These are the activations of a small network on made-up records, seen along a few directions, one row for each record.
After each row come some of the record's fields: L, J, U, B, E, G.
A field that a record lacks is written absent.
Other fields move the rows too, some of them a lot.
Strong random noise was added to every row along 7 fixed directions; ignore it. To show where, here is one row again and again, with new noise each time:
[ -68  363  -71 -111  -55   25  -62  217  -38   71   39  -37   37 -116
  119   52  -45  -68  311  -54 -232  260  141]
[ 224  488  283  124  196 -271 -131 -308   36  297 -241 -366 -197  233
  446  138   97  -65  251  120 -132  150  203]
[ 157  440   36   34  196   -7  -82   19 -180   82  -80 -371 -147 -258
  147  -37   23   97   72   11 -165  187  271]
[ -40   -6 -259  -80 -286   86 -100 -167   34  -27   19 -338  -21  118
  320  193   63    3  249    9  -94  210 -114]
[-128 -113   53   -6  111   94  173 -162 -298  -63   11  257 -274 -203
  -77 -262  -68   48    2 -327 -101 -107 -365]
[ 181  283  159   68   71   -7  -39  169  113   72 -196 -285   71 -148
  -30   17  130   -1   -8   97  -26  254  453]
[ -50  -17 -359  -94  -35  239  -71 -298 -308 -159  126 -288 -138 -117
  195  -27   22   71  241  -61 -167  235 -282]
[ 167 -152   -6  133  107  195   -3 -231    0 -125 -238 -459 -104 -113
  -42  -62  210  138 -254  120   99  127  142]
[-235  -20  141    8   50   49   40  -20  226   91 -245  235 -102  283
   68   40   14 -154   58   32 -104   -4  -53]

[  69  125  456  121   93 -497    4 -384 -102  183  -23  319  -97  278
  249  -45  -93 -212  104  -87   13 -191 -255] | L=l2, J=j2, U=u1, B=b2, E=e1, G=g2
[-393 -544    0   97   34  273  137 -132  262 -190 -308  419  -95  382
 -147   45  121 -151  -45   46   25   25 -272] | L=l1, J=j1, U=u3, B=b2, E=e2, G=absent
[-230  -12   65  -24 -357 -137   55  260  397  173 -211  -11  -15  290
  244  367   30  -39   96  -53  -81  -69  149] | L=l1, J=j1, U=u3, B=b1, E=e2, G=absent
[ -15  444   28 -155  263  -16   47  206 -167  154  163  102 -112 -251
  -75 -101   17    0  257 -139 -144  -14  -63] | L=l2, J=j2, U=u3, B=b2, E=e3, G=absent
[ 121   68 -311 -210 -153   25   -1  125 -370 -188  478   25  233 -431
  -57 -109  -23   -8  407 -211 -148  224  -99] | L=l2, J=j2, U=u1, B=b1, E=e1, G=g2
[ 124  -72  144   70  -82 -224   32 -230  105   57  -52 -118 -232  289
  226  121  -50   92 -194  -28  118 -367 -128] | L=l2, J=j1, U=u1, B=b1, E=e3, G=absent
[-145   -3 -129  132  150  137  -32 -111 -318 -120  -37  -24 -140   18
   44  -34  -21   20  112   19 -248  -38 -114] | L=l2, J=j2, U=u3, B=b1, E=e3, G=absent
[  81  -72  165   84 -189 -205  170  210   -5  134  -28  317  145 -120
 -230  -16  286  -52  232 -237   31   54  -33] | L=l2, J=j2, U=u1, B=b2, E=e2, G=absent
[ -94   68   -5  -30 -331 -112 -104  124  269   99  180   99  235  320
  225  190    3 -224  303  123  -57  154   -3] | L=l2, J=j2, U=u1, B=b2, E=e3, G=absent
[ 268 -232  239  131 -320 -269   77  -26   84  -16  131  123  223  -90
 -140 -125   25  -49 -241 -106  351 -129  101] | L=l2, J=j2, U=u1, B=b2, E=e1, G=g2
[ -52  146  -14 -196 -103  -18  -39  147   47   82  174  316  212  183
  -62   34  -24 -213  256  -80    5  147 -165] | L=l2, J=j2, U=u3, B=b2, E=e2, G=absent
[-467 -130 -368 -134 -244  251  -31  230  164 -148    7  271  125  107
   74  183 -118 -118  302  -13 -196  161 -112] | L=l1, J=j1, U=u3, B=b2, E=e1, G=g2
[  12  225  135  168  441  -36  -67 -121   77  128 -384 -275 -255   75
  171   69   52   18 -116  259  -67  -28  270] | L=l1, J=j1, U=u3, B=b2, E=e1, G=g2
[ 345   65  629  107  382 -158  181 -119  -45   76 -194  266    4 -128
 -418 -327  100  -48 -298  -30  208 -160  198] | L=l2, J=j2, U=u1, B=b1, E=e2, G=absent
[-119    8   -9  -27  283  115  -35 -172 -185  -52   66  100  -19    0
  -57 -144  -53  -17   35  -21 -119   43 -156] | L=l2, J=j2, U=u3, B=b1, E=e1, G=g2
[ 173 -110 -104   58 -138   49  -22   -6 -119 -184   23 -244  185 -285
 -121  -68    4  146  -74  -69   -3  120  119] | L=l2, J=j1, U=u1, B=b1, E=e1, G=g2
[ 289  -30  138   59 -251 -300   98  -98 -186   68  206  162   81 -147
   -6  -54 -118  124   77 -331   71  -32 -145] | L=l1, J=j1, U=u1, B=b1, E=e2, G=absent
[  22 -312  -69   82   15   84  -26 -548  -53 -135  -13 -138   30  224
  149   44  149  -35  103   45   79   82 -291] | L=l2, J=j2, U=u3, B=b1, E=e1, G=g1
[-264   60 -534 -201 -309  314   11  646  202 -199   74 -143  167 -206
 -102  190   33   37  234   -1 -159  251  185] | L=l1, J=j1, U=u3, B=b2, E=e3, G=absent
[  94  119 -166 -123 -368  -17   33  419  241   75  150 -301  127 -201
  -42  144  184  131   74 -150   82   10  131] | L=l2, J=j2, U=u3, B=b2, E=e3, G=absent
[ -14  281  -52  -98  -16   57  -63  569   97   78   65 -141   -6 -274
 -109   85  -12  193 -276  -65   14  -56  313] | L=l2, J=j2, U=u3, B=b2, E=e2, G=absent
[ 205 -166   95 -110   -9  -88  -23  -86  -88    1  233   63   49 -149
 -132 -260 -186   55 -447   37  344 -264 -132] | L=l2, J=j2, U=u1, B=b2, E=e1, G=g2
[-141 -247  514  172  440   13  369  116   67  124 -238  603 -294  -82
 -502 -428   75   55 -394 -276   99 -489 -102] | L=l2, J=j2, U=u3, B=b1, E=e3, G=absent
[-68 -53 -50 -66 -31  16 -82  30 178 -69  -9 109  36 129  45  54 -41 -46
 -39 141  21 -44  -1] | L=l2, J=j1, U=u1, B=b2, E=e1, G=g2
[ 262   -5  170   45 -104  -61  108   42  155   81  -60 -217  170  -77
 -127  -30  163   81 -103   -9  249  -10  214] | L=l2, J=j2, U=u3, B=b1, E=e3, G=absent
[ -44  -18   99  -45 -141 -119   96  256 -241   42  281  394  148 -301
 -194 -160 -145  -99  333 -387 -106   95  -51] | L=l1, J=j2, U=u3, B=b1, E=e1, G=g2
[ 169  362 -258 -150   99   25  -44 -168 -211   88  178 -268  -90  -97
  247    1  135   86  343  -98  -80  172 -145] | L=l2, J=j1, U=u3, B=b2, E=e2, G=absent
[-279  306 -110 -124   56   85  -12  450 -105   29   40  200 -198 -145
   89    4 -226   23  -92 -110 -188 -157   45] | L=l2, J=j1, U=u3, B=b2, E=e2, G=absent
[-316   77  135   31  245  -20 -143   34  338  219 -186  162 -317  358
  220   19 -179  -68 -407  276  -42 -448   89] | L=l2, J=j2, U=u1, B=b2, E=e1, G=g2
[  81   31 -206 -139  -32  207  -53  293  119 -163  101 -145  206 -205
 -224  -13   60  105 -227  144   91  207  215] | L=l2, J=j1, U=u1, B=b2, E=e2, G=absent
[ -21 -386  201   24  120  228  197  105  111 -215  -73  407  273 -127
 -692 -292   92  -74 -291  -18  137  159  104] | L=l2, J=j1, U=u1, B=b1, E=e2, G=absent
[  27 -211 -141    4 -111  133   79 -156   -5  -49  -27 -275  -83  -58
   59   14  135  247 -270  -77  184 -143  -82] | L=l2, J=j2, U=u3, B=b1, E=e2, G=absent
[  -9 -318 -289  -46 -254  228   -2  -72  -55 -259   65 -108   55 -109
   34   86  -37  116   22    0  -63  116  -72] | L=l1, J=j1, U=u1, B=b1, E=e2, G=absent
[ -29  -77 -156  -87 -228   59   41   59  -27   -2  101 -159    9  -92
   31   91  -19   72  131  -93  -16  -11  -94] | L=l1, J=j2, U=u3, B=b1, E=e3, G=absent
[  83 -147   19   61  -12  -17  -51 -255  -52  -90   70 -178   22  122
  152  -38  -16  109 -117  185   86   -1  -30] | L=l2, J=j1, U=u1, B=b1, E=e3, G=absent
[ 189  583  189  -41  146 -248   -6  232   17  226   30 -130  -19  -40
   84   14   88  -30  264  -65  -31   84  240] | L=l2, J=j1, U=u3, B=b2, E=e3, G=absent
[ -87   27   54  -49   -1   26   58  219   99   69  -63  -75 -190  -92
  -91   12   84  138 -144  -98   87 -253   -8] | L=l2, J=j2, U=u3, B=b2, E=e3, G=absent
[ -98   59   27  252  523  123 -148 -311  -37   39 -340  -32 -180  297
  151   -9  -27  -40 -200  338 -165 -158   59] | L=l2, J=j2, U=u3, B=b1, E=e1, G=g2
[  19 -135 -225   24  -41   51  -32 -377 -126  -99   65 -183 -140   17
  222   88   80   62  240 -132  -47   58 -348] | L=l1, J=j1, U=u3, B=b2, E=e1, G=g2
[-127  119 -189  -60  223  220   29   98 -469 -171   79  138 -173 -287
  -66 -191 -188   78  167 -192 -292   97  -72] | L=l1, J=j1, U=u3, B=b1, E=e2, G=absent
[ -87   52 -103   18  609  271  -80 -408 -472 -129   84   39 -422 -230
  -70 -362 -127   52 -190   34 -111 -184 -253] | L=l2, J=j2, U=u1, B=b2, E=e1, G=g2
[-387 -411 -121   37 -287   20  -46  -20  238  -16 -191   95  -88  351
  281  182 -147    4 -186  105 -121 -327 -196] | L=l2, J=j2, U=u1, B=b1, E=e1, G=g2
[-135   78 -442  -55  -25  141 -292    8 -182 -152  -27 -522 -250  -56
  442  182 -299  317 -185  219 -208 -117   77] | L=l1, J=j1, U=u1, B=b1, E=e1, G=g2

Here are new rows. What are their fields?
[-131 -406   82   60  171   91   58 -279  -45 -158  -69  496   43  348
 -205 -160   55 -151   37   42  -36   72 -369] | L=l2, J=j1, U=u1, B=b1, E=e2, G=absent
[ -18  134  326  164   20 -230  -40 -124   85  100 -155  114  -31  338
  253   48  -90 -165  191   92 -177   -5  131] | L=l2, J=j1, U=u1, B=b1, E=e3, G=absent
[  99  200   18 -185  -23  -15   25  404 -169   16  331  170   41 -398
 -301 -219 -135   44 -149  -86  118 -162   99] | L=l2, J=j2, U=u1, B=b2, E=e3, G=absent
[-143  185 -224 -142  -27   50  -57 -241 -234   30  131   -8 -191   55
  334   59  -14  -57  511 -165 -309  164 -370] | L=l2, J=j1, U=u3, B=b2, E=e2, G=absent
[-168   96    1   99  221   43   33 -233  -51   27 -175  -26 -263  153
  151   46   -4  -23   -1   35 -208  -33   43] | L=l1, J=j1, U=u1, B=b1, E=e2, G=absent
[-198  -89 -194  -64 -245  197  109  546  -58 -208   68  -17   -5 -414
 -224  -66 -149  240 -227 -257  -62 -161  113] | L=l2, J=j1, U=u3, B=b1, E=e3, G=absent
[ 102  244   35 -159  280  216  -75  495 -214 -141  212  319  378 -422
 -579 -373   16  -85   -4  172   29  400  354] | L=l2, J=j2, U=u1, B=b2, E=e2, G=absent
[  -9   98  199  -21 -238 -215  172  288  113  195  -71  158   -6  -79
   16   89  -28  -11  169 -298  -59  -60  122] | L=l1, J=j1, U=u3, B=b1, E=e2, G=absent
[  52 -179 -193    0 -356    2  -46  214  267  -71 -108 -344   92  -86
   52  190   71  191 -117   -3   79   30  129] | L=l1, J=j1, U=u1, B=b2, E=e1, G=g2
[ -94  114  -76   14 -401 -172  -83  -27  136  163  -15 -459 -228  184
  570  367  -91  225  -47  -60  -65 -326  -38] | L=l2, J=j2, U=u3, B=b1, E=e3, G=absent
[-229  428   53 -101   66 -112   78  439   88  210   17  168  -73  -59
   51   84 -135    7  229 -153 -259  -34  125] | L=l1, J=j1, U=u3, B=b1, E=e3, G=absent
[  67  -68  513  -64  175 -371   97 -406   50  210   31  565  -79  384
  -19 -205   19 -267  178 -152  166 -223 -437] | L=l2, J=j2, U=u1, B=b2, E=e1, G=g2
[ -51  135  145  -39  101  -88  -92 -242    8  199   20  210 -120  259
  259   17  -49 -138  103  150  -48  -87 -154] | L=l2, J=j2, U=u1, B=b2, E=e2, G=absent
[-235  -48  -13 -107  -87  -32  135  -77    3  147   31  266 -194  161
  182   18  -58   73   12 -249    0 -339 -355] | L=l2, J=j2, U=u3, B=b1, E=e2, G=absent
[-128 -127  235  109  542  150   70 -195   91  -54 -299  371  -97  149
 -312 -232  159 -151   -3   50  -43   26  -98] | L=l2, J=j1, U=u3, B=b2, E=e1, G=g2
[ 409  274   -9  -87 -310 -244 -155   54   30   54  231 -252  402 -158
   83   81  165  -31  527   -8   64  454  248] | L=l2, J=j1, U=u1, B=b2, E=e1, G=g2
[  90 -206  -77   85 -106   19   66 -268 -341    6  117   45  -29 -102
    3 -115  -97   78  -18 -199   30  -47 -309] | L=l1, J=j2, U=u3, B=b1, E=e2, G=absent
[  28   86   22   90  -50  -30 -126  281  182    5  -38   51  226   78
  -14  129   52 -199  315   79  -60  337  359] | L=l1, J=j1, U=u3, B=b2, E=e1, G=g2
[  75 -538 -374  -36 -354  242 -117 -418   31 -271   92 -458  214  124
  123  137  167  -24  -16  193  255  142 -228] | L=l2, J=j2, U=u3, B=b2, E=e1, G=g2
[ 289 -478 -133   45  -10  302   33 -278  -46 -274  -52 -420   95 -265
 -400 -241  202  153 -508  237  371  155  128] | L=l1, J=j1, U=u1, B=b2, E=e2, G=absent
[ 183  538  325   79  218 -298  -44  207  -48  329   46 -197 -229 -263
   28  -94 -155  170 -382   15   22 -305  298] | L=l2, J=j2, U=u1, B=b2, E=e3, G=absent
